A small network was trained on made-up records. Each row is its average activation on records with the value named, seen along a few directions.
Related values have similar rows: they may be neighbours, one step apart, or belong to one group.
Random noise pushes rows far along 8 fixed directions. That doesn't count. These rows show it; they differ only by the noise:
[   2 -249  135  -48  -27 -283 -296  139  -42   35   18  -28  -26  222
  340   20 -365  -83  167 -124   27]
[ 341  463 -245 -134   13  422  264 -101  400 -218 -136   78  419  131
 -257 -147  560   76  -75  292 -236]
[ -32  151 -131  112  -89  -62  304 -257  395  295   17  117  553 -104
  -12  330  489 -200   79 -373   95]
[-135 -118 -741  -35 -196    4  454  227   -2  249 -190 -240  678 -551
  -80 -115  277   92 -316  353  150]
[ 681  259  149    2  -72  -13 -352 -192  154  -57   33  240 -275  728
  256 -164  -83  -69  367  107  148]
[  43   52 -242   -6  189   97 -163  604 -260 -280   54 -272  -87 -264
   67 -283 -172  485 -265  653    1]
[-484  262 -288   60  -91 -112   33  351 -333  302  148   57  -91  150
  375  139  289 -333  386 -596 -267]
[-321   55 -403 -350 -128  -12  -85  506 -365   22 -321   23  244  511
  384 -257  139 -310  405 -288 -660]
[  68  306 -512  131 -414   93   94  -56 -180  354  447  116 -600  387
   37 -199  116 -451  249 -114  125]
[-110 -133 -215  152  192 -170 -436  364  -14   62  263  172  351  410
 -117   10  169   41  192 -248 -170]


Values of ZASOL:
bizol: [-327 -380 -219 -121 -214 -131  131   72 -386  245  -50   89   29  250
 -117 -170  -11 -319  159 -242   17]
papiz: [ 273  -39 -582  162 -295 -258 -156  190 -782  486 -487   19 -186  210
  591 -248 -262   75  121  243  407]
sizev: [ -16 -311   52 -352   33 -259 -266  665 -661  -55 -560 -216  -29  -44
  425 -284 -386  418   58  345 -195]
buzak: [ 161  -67 -271   30   32   94  -22  186 -245  -77  244  -27 -257  105
 -150 -380 -135  -33 -132  273  -75]
siz: [ 388  165  853   51  306  -91 -473 -397  117 -291 -188   94 -178   17
  310  394 -201  321   74    2   85]
nulip: [-145 -312  150   79    2  -24  -30  -72   32   41  154   64 -133 -138
 -265   21  -53  114    6   58  280]
mazub: [-135  127  407 -375  114  246   35  -72  269 -427   43  -88  -78   95
 -111   -8 -128 -178   34 -152 -515]
delor: [-416 -429 -445  -34  -80  -37   39   49 -154  135 -137 -232  244 -476
 -301  -47 -139   59 -246  276  -88]
gali: [ -88  421 -152  -12   49  197  139  228 -385  -64  145 -146 -818 -103
  252 -271 -140  -23  155  175   32]
nedi: [-176  -65 -434   84  150 -170 -133  338 -492   92 -541   32  367  -35
  163  -77  168  209  -38   77   26]
mel: [-413  -48 -203   42  273   -8 -263  356 -228 -123 -339   29  388  -48
  -91  110  218  223  -31 -109 -224]
sos: [-303  -79 -164  120  -84 -337   37  258 -426  303  135 -107 -118 -228
  375  -21 -107 -123  185 -324  -17]
namug: [-308  154 -438   -3   54   -2   12  691 -802  218 -144   73   87  168
    6 -274  357   53  251 -155 -352]
tepam: [ 125   11 -230  305  388   65 -210  434 -187 -188  253    8  -59  -45
 -211 -193  123  403 -140  208  162]
renim: [ 702 -156 -110  212    5 -304 -406  260 -192  148 -375   78  323  -58
  227 -277   -8  758   -6  832  779]
Each value of ZASOL is a pair of two hidden parts, and every pair occurs once (5 first parts, 3 second parts).
renim and mazub share the first part; renim and nulip share the second. Which value has the first part of nulip and the second part of mazub? -> gali
siz and sos share the first part; siz and nedi share the second. Which value has the first part of nedi and the second part of sos? -> tepam

Values of RUGUP:
kopim: [-354  107 -296 -119 -270  189  376  327 -249   15  304 -202 -289 -271
  -64 -110   38 -191  -61   92 -130]
fas: [ -37 -368  105  354  312 -278 -564  145 -215  105  301  193 -214  315
  -71   41 -250  125  110 -221  283]
vodug: [ -92 -158 -250   34   98  -36 -445  507 -297 -126  173 -177 -263  -82
  -97 -348 -386  307 -163  517  159]
lav: [ 191  -28 -297   46  146  235  -43   63   87 -109  -47  137  298  181
 -506 -268  318  269 -102  448   53]
domom: [ 293  440   21  -40  -31  340   24 -435  167  -37   42  455 -131  768
 -281 -101  467 -394  217 -379 -393]
peva: [-406  104  -36  -13  -67  164  -64   30 -177 -102  337  -31 -375  -66
  -18  108  -79 -264 -101 -318 -263]
roz: [ 457  272 -211  263 -228  -24  -11 -536  179  450   59  238   39  143
   22  124  373 -100  198  -88  337]
mog: [  34 -334   89 -219  383 -129 -294  412  -43 -452 -117 -265  -41  132
  111 -301 -530  311    7  330 -304]
kedan: [-271 -270  218 -325  -29 -101  315  -41  322  -30 -204 -115  551 -237
  107  159  -34 -224  -38 -308 -131]
gep: [-340 -283  315  126  -29  112  188 -278  330 -100  404  -77 -215 -250
 -708  214  -69  -65 -326  -38  -78]
fov: [ 261  544  621 -248  295   85 -295  335 -180 -404 -271   50 -248  397
  698    0   88  247  460 -109 -504]
rokab: [-305 -100 -513 -109 -419   33  192   45  -35  293 -118   32  319    4
 -181   13  202 -352   52  -99 -134]
ketu: [ 550 -124   77    7  242 -247 -600  143  -41 -188   41  234   94  809
   31 -312 -206  107  327  -19 -140]
nover: [ 190  304 -295  -16 -108  242   -2  244 -465  -27 -193   39 -253  192
   -4 -404  145  262  -44  361 -132]
gom: [-587 -171  282  114  173  -30  -72  100    1 -187  321 -254 -384 -452
   59  311 -435  -50 -316 -147  -36]
Each value of RUGUP is a pair of two hidden parts, and every pair occurs once (5 first parts, 3 second parts).
kopim and gep share the first part; kopim and ketu share the second. Which value has the first part of ketu and the second part of gep? -> domom
vodug and kedan share the first part; vodug and roz share the second. Which value has the first part of roz and the second part of kedan? -> fov
